A small network was trained on invented records. Each row is its activation on one of them, seen along a few directions.
Each row is followed by the record's values for the fields Zaduk, Gega, Fura, Milu.
The largest differences between rows may come from other fields.
(in the rows, 500 means zero)
Random noise pushes rows far along 2 fixed directions. That doesn't count. These rows show it; they differ only by the noise:
[526 522 528 369 486 548 385 423 597 470 437 510 420 510 495 256]
[452 663 621 353 526 418 616 336 563 461 417 702 449 541 434 275]
[526 514 521 365 484 559 375 426 602 472 433 507 424 512 493 255]
[625 510 559 505 477 475 292 461 526 432 568 311 285 410 632 247]

[409 468 650 488 576 521 429 336 464 566 584 339 364 463 524 256] : Zaduk is j4, Gega is f1, Fura is v1, Milu is z2
[252 448 505 207 620 547 413 287 671 484 412 621 473 730 308 293] : Zaduk is j2, Gega is f1, Fura is v1, Milu is z2
[544 648 443 493 578 782 588 437 592 457 182 752 580 408 246 368] : Zaduk is j2, Gega is f2, Fura is v2, Milu is z2
[539 487 477 528 459 606 557 603 470 552 461 442 527 474 462 555] : Zaduk is j4, Gega is f2, Fura is v2, Milu is z2
[677 511 392 517 366 331 357 630 513 208 585 436 414 462 492 696] : Zaduk is j1, Gega is f2, Fura is v2, Milu is z1
[512 806 678 567 560  99 712 287 437 342 534 634 390 451 484 476] : Zaduk is j1, Gega is f1, Fura is v2, Milu is z2
[526 602 543 376 493 330 550 347 602 323 527 548 351 526 390 410] : Zaduk is j1, Gega is f2, Fura is v2, Milu is z2
[577 424 617 574 586 488 225 344 515 472 681 149 227 437 639 247] : Zaduk is j5, Gega is f1, Fura is v1, Milu is z2
[450 441 300 348 411 815 502 544 641 569 203 803 889 604 241 604] : Zaduk is j1, Gega is f1, Fura is v2, Milu is z1
[462 516 497 392 476 297 599 425 576 387 528 609 392 541 441 481] : Zaduk is j1, Gega is f2, Fura is v2, Milu is z2
[474 511 587 404 614 435 377 294 568 427 491 516 359 512 472 295] : Zaduk is j5, Gega is f1, Fura is v1, Milu is z2
[609 408 481 589 455 567 323 558 484 413 576 272 293 379 517 361] : Zaduk is j4, Gega is f2, Fura is v2, Milu is z2
[414 368 402 298 424 878 326 560 668 633 289 630 789 632 363 407] : Zaduk is j1, Gega is f1, Fura is v2, Milu is z1
[504 680 454 467 600 752 583 448 583 418  37 938 699 419 173 438] : Zaduk is j2, Gega is f1, Fura is v2, Milu is z2
[425 616 669 539 577 270 669 494 365 610 689 525 520 527 738 579] : Zaduk is j5, Gega is f1, Fura is v1, Milu is z1
[615 514 425 530 492 496 649 625 497 509 413 643 557 468 502 693] : Zaduk is j5, Gega is f2, Fura is v2, Milu is z2
[475 720 758 782 584 310 908 406 297 708 526 535 557 349 650 527] : Zaduk is j1, Gega is f1, Fura is v1, Milu is z2
[419 400 417 382 422 295 520 506 473 453 714 506 482 571 526 589] : Zaduk is j3, Gega is f1, Fura is v2, Milu is z1
[516 654 577 472 560 341 630 440 506 451 416 648 477 596 447 551] : Zaduk is j5, Gega is f2, Fura is v1, Milu is z2
[517 790 722 581 565 309 815 338 399 362 490 694 334 352 371 362] : Zaduk is j4, Gega is f2, Fura is v2, Milu is z2
[569 426 312 434 380 670 376 702 556 360 393 568 609 489 331 660] : Zaduk is j4, Gega is f2, Fura is v2, Milu is z1
[487 563 728 688 606 605 700 511 372 813 448 516 592 383 705 409] : Zaduk is j5, Gega is f1, Fura is v1, Milu is z2
[391 712 677 534 571 395 928 477 451 752 513 696 584 568 594 499] : Zaduk is j5, Gega is f2, Fura is v2, Milu is z2
[457 319 293 395 474 889 291 589 635 650 344 465 802 616 429 590] : Zaduk is j5, Gega is f1, Fura is v1, Milu is z1
[202 311 391 165 417 352 598 539 523 668 671 556 711 855 512 753] : Zaduk is j3, Gega is f1, Fura is v1, Milu is z1
[583 461 528 636 484 538 453 550 369 678 458 363 539 343 623 483] : Zaduk is j3, Gega is f1, Fura is v1, Milu is z2
[424 665 602 458 476 117 700 396 488 305 706 552 458 583 466 657] : Zaduk is j1, Gega is f1, Fura is v2, Milu is z1
[370 519 467 352 638 712 485 337 604 589 301 614 589 547 358 329] : Zaduk is j2, Gega is f1, Fura is v1, Milu is z2
[592 874 648 735 563 331 748 400 385 283 398 796 510 337 390 545] : Zaduk is j5, Gega is f1, Fura is v2, Milu is z1
[742 681 582 926 552 390 379 526 311 273 689 233 241 132 667 424] : Zaduk is j2, Gega is f1, Fura is v2, Milu is z1
[765 412 448 886 544 556 245 721 328 578 559  51 367 171 848 556] : Zaduk is j2, Gega is f1, Fura is v1, Milu is z2
[524  45 232 288 352 819  31 616 713 596 557 157 557 705 517 500] : Zaduk is j1, Gega is f1, Fura is v2, Milu is z2
[349 406 585 358 497 497 376 483 489 749 606 261 500 650 666 345] : Zaduk is j3, Gega is f1, Fura is v1, Milu is z2
[514 534 482 596 515 520 470 518 485 343 547 495 477 409 430 479] : Zaduk is j2, Gega is f1, Fura is v2, Milu is z1
[496 362 402 509 493 804 403 660 560 598 224 553 646 550 372 536] : Zaduk is j2, Gega is f2, Fura is v1, Milu is z2
[550 635 678 599 491 141 567 347 479 266 728 360 162 446 542 385] : Zaduk is j1, Gega is f2, Fura is v2, Milu is z2
[329 343 370 245 492 952 419 512 717 652 309 673 811 675 360 371] : Zaduk is j5, Gega is f1, Fura is v2, Milu is z1
[376 377 445 353 470 716 563 604 614 757 429 517 672 717 533 493] : Zaduk is j5, Gega is f2, Fura is v2, Milu is z2
[439 710 731 523 626 310 743 303 461 473 498 636 460 568 459 468] : Zaduk is j5, Gega is f1, Fura is v1, Milu is z2

Here are new rows. What are their fields?
[652 568 456 641 521 445 581 665 431 422 440 513 448 349 530 648] : Zaduk is j2, Gega is f2, Fura is v2, Milu is z2
[489 466 567 463 466 451 491 395 530 445 558 489 449 595 443 441] : Zaduk is j1, Gega is f1, Fura is v2, Milu is z2
[669 444 389 638 358 339 500 743 437 390 669 393 489 391 637 824] : Zaduk is j1, Gega is f2, Fura is v2, Milu is z1
[649 559 614 657 593 548 475 390 471 432 469 517 338 273 513 316] : Zaduk is j5, Gega is f1, Fura is v2, Milu is z2
[363 600 553 296 507 424 612 378 566 498 492 783 593 607 424 409] : Zaduk is j1, Gega is f1, Fura is v2, Milu is z1
[433 383 471 429 526 607 541 592 455 728 428 509 636 502 540 601] : Zaduk is j4, Gega is f1, Fura is v1, Milu is z2
[462 454 467 467 480 516 629 548 487 551 460 630 484 466 443 486] : Zaduk is j4, Gega is f2, Fura is v2, Milu is z2
[440 537 368 333 547 514 526 478 589 349 467 715 547 525 335 577] : Zaduk is j2, Gega is f1, Fura is v2, Milu is z1
[468 500 334 523 476 889 513 715 567 681 268 600 828 494 448 545] : Zaduk is j2, Gega is f2, Fura is v2, Milu is z1
[469 412 553 487 547 576 378 449 551 532 503 387 462 606 502 434] : Zaduk is j5, Gega is f1, Fura is v1, Milu is z2
[402 426 652 467 546 460 447 328 516 536 503 505 416 492 488 279] : Zaduk is j1, Gega is f1, Fura is v1, Milu is z2
[477 355 385 421 560 681 338 474 624 511 471 366 470 489 470 393] : Zaduk is j2, Gega is f1, Fura is v2, Milu is z2
[ 88 651 766 235 645 375 903 216 498 751 489 779 603 711 452 269] : Zaduk is j4, Gega is f1, Fura is v1, Milu is z2
[388 395 633 489 550 416 365 362 451 555 731 197 273 524 615 296] : Zaduk is j4, Gega is f1, Fura is v1, Milu is z2
[349 676 567 468 641 718 853 402 488 729 162 888 801 541 298 502] : Zaduk is j2, Gega is f1, Fura is v1, Milu is z2
[542 680 313 380 474 531 576 537 623 284 242 880 692 577 243 694] : Zaduk is j5, Gega is f2, Fura is v2, Milu is z1
[472 500 493 366 440 371 429 366 586 311 674 470 435 614 418 479] : Zaduk is j1, Gega is f1, Fura is v2, Milu is z1
[433 343 503 472 447 841 496 622 541 960 345 476 754 612 586 407] : Zaduk is j1, Gega is f2, Fura is v1, Milu is z2
[469 456 593 550 620 647 399 395 507 547 470 380 431 419 495 283] : Zaduk is j2, Gega is f1, Fura is v1, Milu is z2
